These are the activations of a small neural network, seen along a few directions. Each row is one input.
Each table varies a few parts of the input and shows all the possible inputs, shuffled.
Descriptions start from the smaller parts, as in this example, which fits no table here: one of 2 separate values, together with either a single point or one of 9 places along a line or (one of 6 places along a line, together with one of 8 places around a ring).
Shared parts are said once, and a part with two or three values counts as separate values.

Other details of the inputs vary at random and push rows far along three fixed directions, the same in every table; ignore that.

Rows:
r1: [  1.7 -11.5  58.4 -10.1  25.0  21.7   6.8   0.9  -6.2  -7.7 -87.6]
r2: [30.5 -6.0 19.5 18.7 12.0  5.4 -4.0 15.5 20.5 -5.0  6.0]
r3: [-48.4   8.0 -11.3   2.6 -43.0  18.5  -7.9 -18.5   0.7 -12.5  15.4]
r4: [ 44.0 -14.0   8.6 -13.4 -11.2  -2.0  12.6   5.0  21.7  19.2   8.0]
r5: [  6.0  -2.9  -3.4 -51.8   2.7 -32.3  17.2  -8.9 -14.3  39.3 -29.9]
r6: [-31.7  16.1 -18.6  30.1 -38.0  21.1 -29.7  -7.4   7.8 -36.3  33.8]
r7: [  6.3 -15.1  17.6   2.5   2.2  15.6 -12.6   8.6  10.9 -17.5 -37.4]
r8: [38.3 -3.7 26.0 30.3 -0.1 11.7  7.8 19.8 38.5  5.7 35.6]
r9: [24.1 12.5 33.8  4.7 -3.6  2.2 14.9 -0.2 11.1 18.4  3.3]
r10: [ -7.4  -6.8 -42.2 -27.2  32.1 -58.1   8.1  -6.3 -13.4  33.4  11.2]
r11: [  9.7  -5.6 -18.4 -41.7  38.3 -51.4  17.8  -8.0 -21.5  37.6 -28.0]
r12: [ 16.8   5.5  28.0   7.0  20.2  11.8   1.9  -3.6  -4.8 -12.8 -29.6]
r13: [ 29.8  14.4  10.9  -7.0 -18.9  -1.4  15.6  -5.3  13.2  23.7  33.1]
r14: [ 17.1  27.2   7.5   5.4 -17.7   6.9  -9.3  -6.0  -1.6  -6.2  24.0]
r15: [-43.2  26.5  -3.9  32.6 -32.2  16.4   2.8 -19.4   8.7  -7.9  49.2]
r16: [ 16.4   1.5  -9.5 -47.5  24.1 -48.4  16.7 -11.1 -22.9  38.3 -32.1]
r17: [42.6 -2.9 12.1 41.3 19.8 31.6 -1.1 35.2  1.8 -6.8 38.3]
r18: [ 41.1   7.2  24.1  -2.5 -23.5   6.0   5.2   9.7  20.4  17.2  22.4]
r19: [  2.4  22.6  19.0  13.8  -6.0  10.7  -5.3 -11.7  -7.0 -14.4  -2.3]
r20: [-70.9  -2.3 -54.8 -20.3 -26.5 -26.8 -15.0 -13.4  -9.4   1.7   5.1]
r21: [-61.4 -30.7 -35.7 -32.2  -2.0 -11.4   3.5 -18.4 -13.4  -3.3 -49.2]
r22: [-36.8  -2.7   5.2  48.4  -0.6  46.1 -11.0  28.8  -0.8 -20.8  23.3]
r23: [ 39.1  -2.0 -50.4 -15.0   7.6 -53.6   3.6   3.7   5.6  28.2  55.5]
r24: [-15.0   3.4   0.7  14.0   8.9  -5.7  -0.9   2.9  11.7   3.2  18.7]
r25: [-83.4 -10.4 -63.0 -10.6 -18.1 -26.0  -7.0 -14.8  -5.2   2.1  10.8]
r26: [ 27.3 -10.6  38.0  22.3   6.8  18.5  -1.5  19.1  27.5  -8.5  -4.9]
r27: [  1.1  -1.0  53.1  11.2  18.9  45.8  -5.8  -7.7 -13.4 -46.1 -80.8]
r28: [ 28.9 -13.9   7.8  10.3   6.2  -1.6  16.5   6.1  25.6  11.3  25.2]
r29: [ 48.5   5.4  33.9 -10.8 -12.6  11.8  -6.0   9.9   8.7   3.6 -12.3]
r30: [ 10.1  -6.4  21.3  10.5  21.7  16.2  -5.5  -3.6  -6.4 -30.7 -32.9]
r31: [ 28.0   7.6 -48.8  28.8  18.4 -11.5   6.2  26.0  -8.5  11.6  92.5]
r32: [-59.4 -10.4 -20.8  22.7  12.4  27.6 -12.4  15.7 -25.6 -19.1  -8.8]
r33: [  0.7 -32.6  42.1 -15.3  26.8  20.3  15.5  -4.9  -1.2  -5.4 -78.8]
r34: [-39.4  11.0 -27.9  38.5 -10.1  14.3 -19.9  -7.6   2.8 -42.9  38.1]
r35: [-18.7 -13.4   8.5 -14.7 -10.8  13.5 -18.4  -2.9  -6.3 -18.4 -57.9]
r36: [ 48.4  11.8  28.6   0.4 -16.4  25.2 -10.7   2.2   1.4 -22.1  -6.8]
r37: [22.3 10.0  9.4 14.7  3.4 -5.8 22.9 -4.1 16.5 21.2 40.3]
r38: [-16.0  -4.7  27.4  -2.9  13.5   8.1  11.0  -4.4  -1.5   3.4 -43.1]
r39: [ 30.5  -9.5  28.0   3.9 -19.6  17.2  -0.5  13.4  26.1   1.0  -6.0]
r40: [ 36.9  12.3  -7.8 -29.3  13.2 -51.9  22.0  -1.7  -2.4  51.8  21.1]
r41: [-39.4  -5.8  -2.6   6.2  14.4   6.8 -11.6 -11.9 -15.3 -28.6 -32.0]
r42: [ 20.3 -17.0 -55.5  -6.3  27.8 -38.0  30.9  20.4 -10.4  54.8  71.0]
r43: [41.5 -9.3 10.5 29.4 18.1 17.5 17.3 41.9 12.8 24.1 47.1]
r44: [ 32.5  20.4  25.7  -2.8 -12.4   6.3  -3.8   1.7   5.4   6.9   5.7]
r45: [  0.7 -21.3 -16.2 -36.9  33.7 -43.6  21.9  -2.4  -6.5  37.8 -22.4]
r46: [-79.2  -9.2 -59.5 -13.4 -13.2 -27.5 -13.1 -12.1  -8.5  -2.0   3.2]
r47: [ 31.9 -31.3 -14.2 -50.6  31.9 -27.0   5.4  -0.8 -19.5   3.3 -68.1]
r48: [-52.3  25.9  -3.1   6.6 -34.6  12.5 -15.1 -12.4  -2.5 -10.3  14.9]
r49: [ 14.5  18.5   0.6 -10.9  -8.9   2.1  -6.0 -11.3 -14.9 -11.3  -1.4]
r50: [-20.2  34.0  17.8  38.6 -21.4  39.4 -15.3 -15.2  -4.1 -45.8  11.4]
r51: [ 22.3   1.2   8.7 -23.3 -10.1  -0.7  -8.8  -4.0 -12.9  -4.0 -24.2]
r52: [ -1.1  10.8  -3.3 -10.8 -26.5  -7.8  -6.6  -0.3   4.6  11.7  19.4]
r53: [-57.4 -18.0 -41.8 -19.8  14.9 -22.9  -9.9 -17.3 -28.4 -16.0 -36.2]
r54: [-30.6  17.0 -19.9  31.5 -37.2  26.8 -29.5  -8.9   4.7 -47.9  28.8]
Each input here is: one of 6 places along a line, together with either a single point or one of 8 places around a ring.
The inputs of r54 and r39 match in every part but the place on the line of 6. If r27 is changed in the same way as r54 into r39, which row does it become?
> r38
The inputs of r52 and r36 match in every part but the place on the line of 6. If r26 is changed in the same way as r52 into r36, which row does it become?
> r34
A walk changes only the place on the ring of 8. It starts at r44 and steps to r29. List the rest of the walk in order.
> r35, r7, r2, r10, r11, r16
Which other rows does r10 become when the place on the line of 6 takes its other values? List them by row number.
> r24, r30, r33, r41, r45
Which other rows agree with r53 in the place on the line of 6? List them by row number.
> r6, r12, r14, r17, r19, r23, r41, r51
A walk changes only the place on the line of 6. It starts at r42 and steps to r43. List the rest of the walk in order.
> r22, r32, r17, r31

Rows:
r55: [ 22.8  -0.8  38.2  -7.5  -4.4   0.0   3.4   2.2  27.8  -1.7 -37.5]
r56: [ 29.1   5.1  25.6 -17.2   1.6  17.1  -4.6  14.3 -10.2   1.7 -35.3]
r57: [-44.3   2.4  -3.3  13.6  -1.3   0.2  -0.1   7.6  -3.8   3.9   9.6]
r58: [-17.3 -32.1   0.0 -25.3  11.6   3.7  12.7   6.0 -19.0  12.6 -47.7]
r59: [-13.3   7.0 -18.6   0.1 -24.2  -6.3 -25.9  -7.8 -10.7 -14.7   2.9]
r60: [-45.5  -3.0  -3.4   4.9 -19.9  16.2 -16.2   1.4   3.7  -6.0   2.1]
r61: [ 16.9 -33.5 -18.7 -17.9  32.1  -7.6  -5.3  10.3 -11.5 -11.3 -20.6]
r62: [ -4.4  27.4   7.2  23.2 -19.5  29.2  -0.1  -4.7  -2.6 -20.3  33.0]
r63: [-34.4   0.5 -30.5 -15.2 -18.5 -18.9  -8.2  -5.7   7.6  10.4  11.0]
r64: [ -2.9  11.2  16.1  12.2 -18.5  24.3  -6.8 -13.8  -4.6 -31.9  -6.7]
r65: [ -3.9   0.5  30.2  52.6 -15.7  45.2   8.4   8.5  21.2 -24.1  12.0]
r66: [ -7.8 -19.1  -6.7 -35.3  11.2 -19.3  19.2  -9.4 -10.7  18.7 -18.0]
r67: [-13.4   0.9  10.7  33.4  -8.3  23.6  10.0   6.4   9.1  -5.9  35.0]
r68: [-41.9   3.1  -4.1   5.2 -21.4  12.1   0.5 -17.9  10.9 -19.8   3.7]
r69: [ 27.0   4.8  36.4  -5.0   9.3   8.9  -2.1 -12.6  -6.6 -10.3 -42.3]
r70: [-18.5 -12.8  11.0 -29.6  11.4 -14.9   5.7   0.2  -7.2  14.0 -36.7]
r71: [-24.4   7.7 -20.3  32.9   4.2  20.8   3.5   0.1  -6.7 -26.9   7.3]
r72: [-20.2  17.6 -11.0  13.6 -12.7 -10.5   0.3 -17.9  22.1   7.7  45.7]
r73: [-11.7 -15.2  -9.7 -11.1  24.0 -24.2  21.6  -7.5  -9.9  28.3 -27.4]
r74: [-40.5   5.6 -22.7  -2.6 -25.6  12.5 -17.8 -17.2 -19.4 -25.3  -9.1]
r75: [-25.6  11.7 -12.5  -7.5  -9.2   6.3  -0.1 -16.7 -20.5 -18.5  -5.2]
r76: [-19.9  18.9 -35.5  -3.8 -19.5   1.6  -5.1  -5.4 -15.5   2.5  36.0]
r77: [-13.5   7.1  15.1 -26.9  10.5   0.3  -3.7  -1.3 -26.8  -3.0 -55.2]
r78: [55.2 12.7 15.1 34.2 28.5  7.0 11.2 12.1 14.6  5.7 19.9]
r79: [ -6.2 -24.9 -25.7 -28.2  45.2 -38.7  -7.5   6.8 -21.6  -4.6 -28.9]
r80: [ 12.8 -20.1  27.1  -2.4   8.9  14.1   4.8  23.5   0.7  13.7 -30.0]
r81: [-26.0  28.7 -31.1  -3.3 -10.1 -24.4  -9.3  -7.0 -13.0   1.7  34.5]
r82: [  9.4 -29.0 -41.7 -29.8  37.8 -37.6 -10.5  11.3 -17.5   8.2 -10.0]
r83: [56.4 16.2  6.1 29.5 22.2 -6.9  9.0 27.2 15.5  9.7 32.9]
r84: [-23.8  -1.3  26.2  25.8   4.1  25.3   4.4  -1.3   3.7  -4.6  -3.0]
r85: [-55.2   5.1  -4.8  -3.0 -13.1  -1.0  -5.8 -31.7  10.4 -14.2 -28.0]
r86: [ 57.2  33.4 -12.5  -4.4  10.9 -34.4  16.0  -2.0   3.7  43.2  72.9]
r87: [ 32.2 -17.9  57.9  -0.5 -10.1  45.1  -0.3   7.1  26.0 -16.5 -52.1]
r88: [ 34.9   1.5  14.9 -11.3  -4.6  19.3  -0.2   5.0  -4.9  -5.6 -14.8]
r89: [-33.3  18.4   5.0   1.8  -3.4  14.6 -10.4 -22.6 -16.6 -21.3 -18.1]
r90: [-18.0   9.0  40.5  39.0  -6.4  42.0  -5.5  -0.6  15.8 -13.7  18.6]
r91: [-26.4  11.1  23.5  31.1 -11.8  23.5  -7.0  11.6  12.5  -7.5  28.7]
r92: [  0.1  20.2  25.8  18.7 -16.0  16.7 -18.4  -0.8   1.2 -27.2  -5.4]
r93: [-35.0   8.0 -19.3  -3.2   1.4 -18.9   4.0 -18.1   0.7  18.3  33.0]
r94: [47.7 -3.1 26.9 32.1 -3.1 17.4  6.2 31.3 28.1 15.2 20.9]
r95: [23.5 -6.5  1.5 -5.0  7.9 -9.6 20.5  7.3  5.7 25.9 38.3]
r96: [ 33.5   1.3   4.1  -4.0 -16.5 -12.7  -1.5   6.6  33.7  15.3  12.0]
r97: [ 39.8  18.7 -31.6 -17.7  -4.2 -35.0  -0.1   9.2  -2.0  31.4  52.0]
r98: [-13.4   7.0 -16.6   4.8 -23.8 -12.2   7.3 -16.7  22.9  -3.4  28.3]
r99: [-25.2   6.0 -38.7  -2.2 -29.5  -9.0 -18.0 -17.0 -15.8 -16.6  20.7]
r100: [ 21.4 -19.7  23.4 -14.9   1.1  15.9   6.9   9.3   7.8   8.3 -19.1]
r101: [ 60.9  13.5  51.2  24.8  -4.8  20.9  -9.4  -4.7  15.0 -15.3   3.1]
r102: [ 16.0  -6.7  -4.2 -26.5  -0.7 -16.3   2.2 -17.6 -21.9  -6.7 -30.5]
r103: [  7.3  -4.3  -1.1 -25.9  -3.6  -7.9 -12.0  -2.1 -18.5  -0.8 -40.7]
r104: [  5.7 -17.2 -19.0  -9.1  22.8   4.3   7.8   8.2 -18.4  -2.5 -43.0]
r105: [-37.0 -13.7 -42.2   3.6  -8.6 -11.5   9.5   0.4  -6.0  13.8  11.7]
r106: [ 38.5  18.9 -21.7  -7.8  -5.2 -51.0  -3.6  -1.4  -0.4  20.6  51.0]
r107: [-43.3 -15.7  -5.0  -2.4  -9.5  21.1  -3.6   0.5 -10.1  -3.2  -7.8]
r108: [ 18.3 -12.0 -10.1 -23.2 -11.1 -17.2   7.6  -6.5  18.9  15.0 -10.3]
r109: [ 15.9  -6.1 -20.0  -2.7  23.3  -6.6   2.8  17.7  -9.6   5.2 -22.6]
r110: [ 32.3 -24.1 -16.3 -12.6  39.5 -18.6   5.9   5.4  -6.5  -6.7   5.5]
r111: [ 42.4 -16.4   7.8   1.8  46.2 -10.5  -2.0   4.8   2.6  -5.9   1.9]
r112: [  0.0 -10.4  -0.3  -3.1  15.4 -22.3  16.8  11.5  -1.1  24.6 -19.7]
r113: [-22.1  14.8  19.2  21.0 -20.2  12.5 -10.4  -1.4  26.1 -14.3  13.8]
r114: [ 11.1 -10.1  -7.9 -11.6   4.2 -17.0   3.3  15.3   1.7  34.9  27.5]
The inputs of r110 and r79 match in every part but one. If r98 is changed in the same way as r110 into r79, which row does it become?
> r55
The inputs of r106 and r102 match in every part but one. If r113 is changed in the same way as r106 into r102, which row does it become?
> r68
What do these inputs look like to the network?
> one of 5 places around a ring, together with either one of 2 separate values or one of 4 places along a line or one of 6 places along a line
Which other rows agree with r74 in the place on the ring of 5? List them by row number.
> r58, r61, r76, r87, r88, r99, r100, r104, r105, r107, r108
Which other rows does r106 become when the place on the line of 4 takes its other values? List them by row number.
> r77, r81, r92
Which other rows does r69 become when the place on the line of 4 takes its other values? List them by row number.
> r86, r89, r101
